These are the activations of a small neural network, seen along a few directions. Each row is one input.
In each table, some parts of the input vary, and every possible input appears once, in random order.
A made-up example of a description, with smaller parts first: values(3) and (point or ring(9) or (line(6) and ring(8))).
Shared parts are said once, and a part with two or three values counts as separate values.
(in the rows, 128 means zero)

Table:
r1: [184 147 148 114 158  82 187 162 144  94 151 104 113 160 101 119  73 154
 176  89]
r2: [ 94 113 127 169 115 167  66 119 152 156 126 135 115 141 152  94 202 144
  88 152]
r3: [177 121 140  57  87  71 151 161  92 104 108  83 106 116 108 128  55 116
 131 118]
r4: [107 150 105 143 146 151 205 108  81 129 133 187 139  57 180 224  47  97
 191 155]
r5: [174 117 138  53  77 116 125 188  82 113 125 111  85 131 150 120 112 106
 156 174]
r6: [169 108 180 161 130 115 166 178 136  73 172 145 110 133 140 114 111 180
 181 114]
r7: [114 123 100  99 121 103  82  76 131 169  87  94 146 146  85 114 132 100
  47  98]
r8: [ 96  98  96  88 127 143  55 101 119 156 111 110 144 163 128  98 169 102
  76 155]
r9: [103 156 117 142 162 107 126  98 193 153 135 111 177 132  68 106 171 141
  60  96]
r10: [161 107 162 130 100 129 133 184 108  73 146 134  89 131 169 111 135 144
 185 175]
r11: [111 112 139 205 148 142  95 106 175 136 143 147 158 140 113 101 205 169
 101  90]
r12: [ 45 184  86 174 163 210 145  56 125 180  98 173 153  86 141 207 124  83
 143 121]
Q: What do these inputs look like to the network?
A: values(2) and (point or ring(5))
Q: The inputs of r4 and r12 match in every part but the values(2) part. If r6 is changed in the same way as r4 into r12, which row does it become?
A: r11

Table:
r13: [ 81 101 101 153 134 146  45  86 120 159 143 123 116 129 139 117 139 134
  90 134]
r14: [140 120 133  86 102 124 137 123  68  98 113 146  95 116 167 162 100  57
 161 179]
r15: [115 156 134 132 134 140  96  88 177 155  78 108 158 151  72 100 199  95
  56  93]
r16: [173 104 172 115  87 108 149 191 113  84 163 128 103 118 156 110 121 172
 175 147]
r17: [ 64 150 133 220 163 205 166  91 145 153 157 210 153  81 160 192 142 146
 151 112]
r18: [124 128  91 133 115 147 141 134  86 111  75 120 135  86 185 159 114 109
 186 182]
r19: [158 141 109  53 109  92 163 120  76 111 107 137 120 104 126 170  67  65
 146 136]
r20: [209 120 159 131 117  83 170 190 142  96 139 109 102 130 120 114 105 166
 163  83]
r21: [ 94 141 116 128 162 156  89 126 167 158 139 130 130 160 122 102 214 128
 113 169]
r22: [ 95 119 136 159 113 170  84  96 157 155  92 139 156 163 128  99 215 106
  78 139]
r23: [181 133 170 105 113  87 176 184 120  97 154 119  96 133 111 111  74 151
 150 115]
r24: [ 93 116  92 135 151 103  85  89 130 178 125  98 148 134 102 127 111 140
  61  88]
r25: [135 109 148  82 110 159 136 160  85  91 155 158  99 148 156 135  78 118
 175 161]
r26: [142 123 146  57 129 120 161 154  96  95 138 126 126 134 115 138  51 109
 163 113]
r27: [ 98 115 119 147 117 125  81  55 152 153  79 109 157 139  74 100 149 115
  43  74]
r28: [164  99 177 104 105 129 151 179 116  85 156 132  79 133 159 107  91 153
 163 157]
r29: [205 124 164 116 107  68 174 186 121  80 143 103 113 130 104 119  96 167
 157 116]
r30: [185  99 168 151 101 112 148 200 121  88 147 134  95 138 161 113 130 177
 184 117]
r31: [110 167  96 114 162 120 125 113 188 162 122 109 156 163  93 101 190 111
  80 127]
r32: [ 80 175 124 206 182 169 194  77 160 158 140 189 171  82 116 194 111 134
 129  77]
r33: [108 159  84 127 168 101 110 108 162 172 163  90 141 143 104 119 140 144
  99 121]
r34: [138 160  84 109 127 109 164 124  92 125  69 101 144  78 136 170  85 105
 161 150]
r35: [ 97 120  90 144 162 136  79 121 144 161 182 122 145 141 150 111 169 144
 115 165]
r36: [ 84  93 127 164 102 166  48  75 132 149  95 132 133 138 115 101 180 126
  74 116]
Q: The inputs of r25 and r26 match in every part but one. If r13 is changed in the same way as r25 into r26, which row does it become?
A: r24
Q: What do these inputs look like to the network?
A: values(2) and (point or ring(5) or line(6))
Q: Change only the values(2) part in r35. List by row number the other rows that result.
A: r33
Q: Change only the line(6) part in r14. List by row number the other rows that result.
A: r16, r18, r25, r28, r30
